Each row has a name. After each piece below comes the name of the row it's from, unless a question asks for something else. Each question is about the rows just above it. Places in a row count from 1.

dotig: [130 131 103 118 123 157 111 139 178 192 168 141 122 100 112  86 119  73
 180 108 162 122 157 138 156 155 128  92  95 117 166 120  84 125 122  80
 110 110 136 110  73 158  88 115  89  88 128 170  91 147 136]
gul: [161  67 137 160 168  60 122 159 106 151 126  94 126 115 122 118 128  90
 110 131 158 166 109 125 141 129 161 147 138 110 153  92  91 139 127 161
 117 120 171  88 110 118 168 133 114 135 128 123 114 167 186]
bizul: [130 131 103 162 123 157 111 139 178 192 168  96 122 100 112  86 119  73
 180 108 162 122 157 138 156 120 116 133 145 154 145 118 144 119  93  97
 109 101 126  97 125 125  99 118 124 125  99  90 109 141 113]
Dul: [145 176  65 166  87 168  99 114 142 178 143 155 104 122 111 115  96  72
 156 155 108  91 137 131 136 152 116  55 116 179 196 129 120 114 119  47
  66 144 132 160  84 182 123  55 135  86 159 166 171 115 140]
which: [145 176  65 166  87 168  99 114 142 178 143 155 104 122 111 115  96  72
 156 155 108  91 137 131 136 152 116  55 116 179 196 129 120 114 119  47
  66 144 132 160  84 182 123  55 135  86 159 166 171 115 140] : Dul
What comes right after [196] in the named rows? : [129]

lenog: [150 160  58 152 179 116 146]
Tuto: [149 116 179 160  58 146 152]
rem: [ 59 161 137  79  81 108 117]
fip: [212 148 148 173  50 144  68]
Desap: [116 150 152 179 146  58 160]
Which row holds these entries in another order? [152 149 116 179 160  58 146] : Tuto
[152 146  58 160 179 116 149] is which row reordered? : Tuto
Shift each entry of [50] by +1 times 1: : [51]

Piga: [ 86 165  81 153  72 183 146 196]
bok: [155  66 153  81  72 178 146 196]
Bogug: [ 86 165  81 153 113  54 199 199]
Put [196 155 178  66 153 146  72  81] back in order: which row is it? : bok
The row with [ 86 165  81 153  72 183 146 196] is : Piga
Move every entry of [165  81 153 113] by -1 step of 1. : [164  80 152 112]
Shift each entry of [153  72] by +1 times 1: : [154  73]

Gipi: [123 134 117 132 113 157 143 133 196 136]
faro: [ 88 148 125 196 113 150 145 143 168 109]
lefi: [117 130 157 142 150 158 152 163 180 106]
vudip: [141 157 121 102  93 138 154 120 100 161]
Dupin: [127 163 120 109 106 158 163 150 180 152]
vetut: [141 157 121 102  93 138 154 121 138 151]
bita: [107 113 136 147 151 156 119 138 198 116]
Lek: [117 130 157 142 127 120 102 118 131  71]
[152 180 150 163 158 106] is which row, read backwards? : Dupin
tags:
[163] -> J_105
[152] -> J_101
[145] -> J_398
The tag of Dupin, keyed by place 7: : J_105

Peza: [167  79 121 127 128]
zupez: [133 129  55 144 107]
Fufur: [ 85 117 139 153 127]
Zoz: [152  86 124 118 114]
res: [142 134 110 146 115]
Mibar: [107 155 163 129 157]
bizu: [138 134 123 121 120]
Vum: [115 126 119 119 121]
pada: [108  55 144 133 129]
What comes right after [139] in the named rows? : [153]
Put [108 129  55 144 133] back in order: which row is it? : pada
The entry that follows [126]: : [119]
Move every entry of [133 129  55] by -1 step of 1. : [132 128  54]
What comes right after [142] in the named rows? : [134]
Table of tags by key:
[121] -> J_907
[118] -> J_687
[119] -> J_144
[115] -> J_606
[120] -> J_940
Join Vum by its entry at place 4: : J_144
which: [138 134 123 121 120] : bizu

san: [105 124  50 150]
relab: [125  50 150 107]
mepe: [112  80 100 171]
nid: [169  73 107 138]
pur: [105 124 134 150]
Shift each entry of [105] by +1 times 1: : [106]
[125  50 150] with -1 step of 1 on every entry: : [124  49 149]
Move every entry of [169] by +1 step of 1. : [170]
key -> tag
[124] -> J_620
[138] -> J_393
[73] -> J_317
Look up the entry of nid at place 2 in the table: : J_317
Right after [80] comes : [100]
which: [169  73 107 138] : nid
Which row holds this, read backwards? [150  50 124] : san

Lavo: [ 94 108 162 130  76 132  94]
zage: [169 162  86 108 130 123 134]
gitok: [118 204 154 162 107 147  93]
vam: [ 68 146 100 118 149 165 127]
pafa: [119 154 123 129  89  75 129]
famub: [156  94 109 162 119 155 189]
bulo: [119 154 118 129  89  75 129]
kuru: [135 208  93 120  77 124  88]
gav: [118 107 204 154 162 154  85]
Which row holds [107 162 154 204 118] read backwards? : gitok
[162 109  94] is which row, read backwards? : famub
key -> tag
[108] -> J_757
[154] -> J_832
[161] -> J_210
[203] -> J_20
[204] -> J_326
[162] -> J_734
Join zage by its entry at place 2: : J_734
[ 88 124  77] is which row, read backwards? : kuru
which: [118 204 154 162 107 147  93] : gitok
Which row holds this, read backwards? [129 118] : bulo

gena: [160 147 132 111 124 115 128 108 168 102 116 114  77 159 118 115 178 147
  74 139 150 146  67 166 156 140 188 117 104 117 120 136 111 117 128 144
 121 135 143 111 126 129 132 143 128 129 118 129 134 129 138 132 125 130
 130 130 142 125 132 125 129 129 129]
kugoz: [ 85  90 125 135 102 144 112 115  93 142 117 141 183 109 131 126  76 129
 143 121 105 102 215  94  97 138  73 157 130 139 118 137 132 120 133 113
 130 113  91 143 129 129 111 128 129 126 118 132 108 140 113  87 133 128
 119 146  79 108  91  91 116 130 108]
nuz: [160 147 132 111 124 115 128 108 168 102 116 114  77 159 118 115 178 147
  74 139 150 146  67 166 156 140 149 117 104 117 120 136 111 117 122 123
 134 135 151 152 140 114  86 114 143 143 136 139 141 116 133 170 128 129
 135 105 168 154 162 177 135 124 151]
tags:
[129] -> J_141
[147] -> J_977
[101] -> J_72
[130] -> J_478
[146] -> J_176
[102] -> J_654
[145] -> J_168
Look up the entry of nuz at place 22 in the table: : J_176
Which row holds this, read backwards? [129 118 129 128 143 132 129 126 111] : gena
Which row holds these entries in another order? [108 130 116  91  91 108  79 146 119 128 133  87 113 140 108 132 118 126
 129 128 111 129 129 143  91 113 130 113 133 120 132 137 118 139 130 157
  73 138  97  94 215 102 105 121 143 129  76 126 131 109 183 141 117 142
  93 115 112 144 102 135 125  90  85] : kugoz
which: [160 147 132 111 124 115 128 108 168 102 116 114  77 159 118 115 178 147
  74 139 150 146  67 166 156 140 149 117 104 117 120 136 111 117 122 123
 134 135 151 152 140 114  86 114 143 143 136 139 141 116 133 170 128 129
 135 105 168 154 162 177 135 124 151] : nuz
Move every entry of [137] by -1 step of 1. : [136]
[160 147 132 111 124 115 128 108 168 102 116 114  77 159 118 115 178 147
  74 139 150 146  67 166 156 140 188 117 104 117 120 136 111 117 128 144
 121 135 143 111 126 129 132 143 128 129 118 129 134 129 138 132 125 130
 130 130 142 125 132 125 129 129 129] is in which row? : gena

Rov: [155 112 106 127 174 104 150  94 135]
milun: [110  99 149 150 140 166 177 117 161]
buzi: [174 112  94 127 149 106 135 155 104]
riv: [112 149 127 135 106  94 175 104 155]
Shift each entry of [110] by -1 times 1: : [109]
The entry that follows [117]: : [161]
Which row holds this, read backwards? [135 106 149 127  94] : buzi
Which row holds these entries in another order? [106 135 149 104 127 174 155 112  94] : buzi
Which row holds these entries in another order? [104 155 135 106 149 127  94 112 174] : buzi
key -> tag
[94] -> J_976
[177] -> J_657
[176] -> J_556
[166] -> J_635
[167] -> J_67
[161] -> J_689
Join milun by its entry at place 6: : J_635
Which row holds [174 112  94 127 149 106 135 155 104]? : buzi

simi: [ 78 115 143 165 173]
favo: [185  77  87 153 117]
Goval: [126 112 152 213  67]
pagi: [126 112 213 151  67]
Shift each entry of [115 143] by +1 times 1: : [116 144]
[ 67 112 126 151 213] is which row reordered? : pagi
[ 78 115 143] with +1 step of 1 on every entry: : [ 79 116 144]
[185  77  87] with -1 step of 1 on every entry: : [184  76  86]
Move every entry of [ 87 153] by +1 step of 1. : [ 88 154]
Which row holds [165 143 115  78] read backwards? : simi

vodu: [156  92 136 128]
lepum: [ 79 155 154 161]
lel: [161  80 154 155]
vepam: [ 79 161 155 155]
What comes right after [156] in the named rows? : [92]
Move every entry of [79] by -1 step of 1. : [78]
Put [155 154  80 161] back in order: which row is it? : lel
[161  79 154 155] is which row reordered? : lepum
Put [ 92 128 136 156] back in order: which row is it? : vodu

zumo: [ 89 124 132 119 121 138 162 128 134 125  79 118 102 169 147 121 151 153
 135  72  96 184 152 152 121 118 133 111 160  72 115 131 192 124 147 124
  97 134 130 147 147 136 129]
goro: [128 134 124 119 160 136  89  97 125 152 147 147 118 192  79 121 147 133
 135 152 138 111 134 132  96 129 169 153 147 115 131 184 101 121 130  72
 162 124  72 118 121 124 151]
Nalel: [ 89 124 132 119 121 138 162 128 134 125  79 118 102 169 147 121 151 153
 135  72  96 184 152 152 121 118 133 111 160  72 115 131 192 124 147 126
  97 134 130 147 147 136 129]
[129 136 147 147 130 134  97 124 147 124 192 131 115  72 160 111 133 118
 121 152 152 184  96  72 135 153 151 121 147 169 102 118  79 125 134 128
 162 138 121 119 132 124  89] is which row reordered? : zumo
Table of tags by key:
[150] -> J_212
[110] -> J_841
[130] -> J_760
[111] -> J_340
[151] -> J_826
[129] -> J_839
Look up the entry of zumo at place 43 in the table: : J_839
which: [ 89 124 132 119 121 138 162 128 134 125  79 118 102 169 147 121 151 153
 135  72  96 184 152 152 121 118 133 111 160  72 115 131 192 124 147 124
  97 134 130 147 147 136 129] : zumo
Shift each entry of [147 136] by +1 times 1: : [148 137]
The row with [ 89 124 132 119 121 138 162 128 134 125  79 118 102 169 147 121 151 153
 135  72  96 184 152 152 121 118 133 111 160  72 115 131 192 124 147 126
  97 134 130 147 147 136 129] is : Nalel

vanor: [100 204 188  76 119 185  88 142]
luted: [119 148  43 189 152  93 166 163]
dadod: [ 96 210 139 112 133 165 110 143]
zabe: [130 127 212  64 105 169  86  97]
Right after [88] comes : [142]
key -> tag
[127] -> J_999
[85] -> J_611
[128] -> J_38
[110] -> J_718
[86] -> J_403
The tag of zabe, keyed by place 7: : J_403
Which row holds this, read backwards? [163 166  93 152 189  43] : luted
What comes right after [43] in the named rows? : [189]
[105] with +1 step of 1 on every entry: : [106]
[119  76 188 204] is which row, read backwards? : vanor

